<27>: [131 212 134 138 144 182 139 152 141 160 160 129 152 140 121 170]
<89>: [114 160 160 119 157 140 123 170 118 160 161 118 153 142 123 170]
<61>: [131 208 135 138 146 182 139 146 144 160 160 121 153 143 121 170]
<6>: [124 201 152 138 150 175 139 154 114 156 159 124 153 136 123 170]
<92>: [131 197 137 138 144 182 139 146 115 160 160 118 153 140 123 170]
<15>: [131 197 137 138 146 182 139 146 114 160 160 153 146 138 125 173]
<51>: [127 197 137 138 146 182 139 146 114 160 160 118 157 140 123 170]
<55>: [126 197 137 138 153 182 139 146 114 160 160 116 153 140 123 170]
<141>: [131 191 134 138 146 193 139 142 114 162 162 110 153 158 123 170]
<185>: [128 217 144 140 146 180 138 147 123 160 160 146 153 138 123 170]
<171>: [125 197 137 138 148 181 139 146 113 160 160 118 153 139 126 170]
which: [146 153 138]
<185>
which: [114 160 160 118 157 140 123 170]
<51>
present: [147 123]
yes
back: [146 160 160 123 147]
<185>
back: [118 160 160 115 146 139 182]
<92>
which: [127 197 137 138 146 182 139 146 114 160 160 118 157 140 123 170]
<51>
present: [137 138]
yes

<51>: [145 119 172 139 153 147 110 170 121  75 124 125 145 172  54 135  91 140
  96 139  97 103 174 102  82]
<66>: [137  76 174 141 116 157 150 189 104 116  54 145 140 172  91 125 124 136
 105 109  75  72 213 144 134]
<6>: [123 101 173 119 148 138 134 162 120 111  52 141 126 152 120  94 118 124
 102 144 113  88 178 103  94]
<61>: [123 101 173 119 148 138 134 162 120 111  52 141 126 152 120  94 118 124
 102 144 113 103 178 103  94]
<185>: [145 119 172 139 153 147 110 170 121  75  65 131 130 159  91 144 135 214
  71 104 124 109 125  75  83]
<15>: [137  75 173 142 115 158 150 189 103 116  54 145 140 172  91 125 124 135
 104 109  75  71 214 144 134]
present: [134 162 120 111]
yes
back: [144 214  71  75 109 104 135 124 125  91]
<15>
which: [ 54 145 140 172  91 125 124 135]
<15>
which: [137  75 173 142 115 158 150 189 103 116]
<15>
back: [116 104 189]
<66>

<61>: [118  98  75 121 123 138 108 143 199 123 102 133 134 126 107 133 166  88
 119 171  96 162 132 148 147 144]
<27>: [136 150 154 120  96 122 139 118  82 136 154 116 138  99 155 151 122 171
 115 116 154 137 113 131 106 108]
<66>: [127 130 184 138 159 159 127 122  90 122 153 138 112 186 163 129 129 149
 130 111 143  97 138 121 126 118]
<6>: [157 146 179 105 139 108 117 121 102 133 124 132 100 155 141 134 119 151
 150 107 165 107 108  75  98 126]
<89>: [132 128 136 128  93 101 125 145 157 126 107 137 163 133 137 145 145 136
 119 101 133 180  91 156 112 122]
<141>: [149 144 115 116 121  69 137 129 134 141  94 122 121 110  91  97  90 127
 116 102 157 121 125 125 123 135]
<55>: [121 109 121 130 178 162 110 125 147 117 126 139  96 158 117 120 140  91
 155 172 111  91 150  91 149 146]
<51>: [127 130 184 138 159 159 127 122  90 122 153 138 112 186 163 129 129 146
 161  93 120 101 130  97 114 123]
<92>: [176 144 136  84 109  60 125 129 130 156  93 118  98 144 108 102 107 155
 120  66 154 138 115 102  88 134]
<171>: [157 146 179 136 139 108 117 121 102 133 124 132 100 155 141 134  81 151
 150 107 165 107 108  75 119 126]
which: [116 138  99 155 151 122 171 115 116]
<27>
which: [157 146 179 105 139 108 117 121 102 133 124 132 100 155 141 134 119 151
 150 107 165 107 108  75  98 126]
<6>
present: [130 127]
no
present: [ 96 139]
no

<66>: [139  89 213  55]
<15>: [143  89 213 152]
<61>: [166  84 212  52]
<171>: [135  90 212 183]
<6>: [145  88 212 142]
<89>: [131  88  55 213]
<141>: [131  89 213 199]
<92>: [152  87 212 109]
<51>: [149  87 212 119]
<55>: [139  89 212 163]
which: [139  89 212 163]
<55>
back: [163 212]
<55>
which: [139  89 213  55]
<66>
which: [88 55]
<89>

<6>: [198 153 197 190 168]
<61>: [ 60  83  64 184 108]
<185>: [114  78 181 139  79]
<89>: [181  91 196 206  78]
<51>: [206  77 129 168 175]
<141>: [163 154 201 158 175]
<92>: [207 108 129 168 168]
<55>: [181 196 166 129 206]
<171>: [148  87  50 189 153]
<27>: [207 132  70 173 117]
<15>: [181 196  91 206 178]
present: [175 158 201 154]
no
which: [181 196  91 206]
<15>
which: [206  78]
<89>
which: [148  87  50 189]
<171>
back: [ 91 181]
<89>

<89>: [114 135 121 138 141 114 124 111 132 136 141 133 136 139 132 108 139 106
 129 107 134 110 111 113 117]
<55>: [139 149 103 150 108 135 133 148  92 119  97 141 147 102 147 156 168 171
 175 130 107  95 140 145 141]
<51>: [112 108 151 109 143 119 127 102 155 137 159 122 119 158 118  85 145  95
 119  93 149 113 109 110 117]
<171>: [129 106 124 107 127 127 109 138 133 113 137 108 116 140 112 142 126 156
 132 147 137 144 137 138 156]
<15>: [131 130 129 129 124 131 129 131 126 126 122 126 125 119 126 137 123 134
 140 132 121 127 131 128 122]
<6>: [137 135 128 126 132 130 129 129 132 132 128 129 126 129 128 126 132 126
 119 127 133 130 130 130 130]
<141>: [173  90 178  76  89 176 150 171 137 111  83 102  73  84  97 179  95 175
 130 171 107 168 177 161 129]
<66>: [151  92 191  82 113 160 154 138 157 129 119 113  86 118 104 129 119 129
 125 128 128 143 149 136 111]
back: [168 107 171 130 175  95]
<141>
which: [137 138]
<171>
present: [122 127]
no

<89>: [106  95 140 106 162 162 106  97 184  82 104  82 136 142 154 132 107 100
 149 183 125 167 140 163 108 105]
<92>: [154 132 110 100 149 183 125 167 140 163 108 105 136 142 154 110 110 172
 151 101 123 119 122 163 102 135]
<185>: [121 114 139 102 125 140 134 150 105 102 117 102 162 129 160 148 121 179
 175 116 142 149 164 163 139 130]
present: [140 107 162]
no
which: [154 132 110 100 149 183 125 167 140 163 108 105 136 142 154 110 110 172
 151 101 123 119 122 163 102 135]
<92>
back: [105 108 163 140 167 125 183 149 100 107 132 154]
<89>

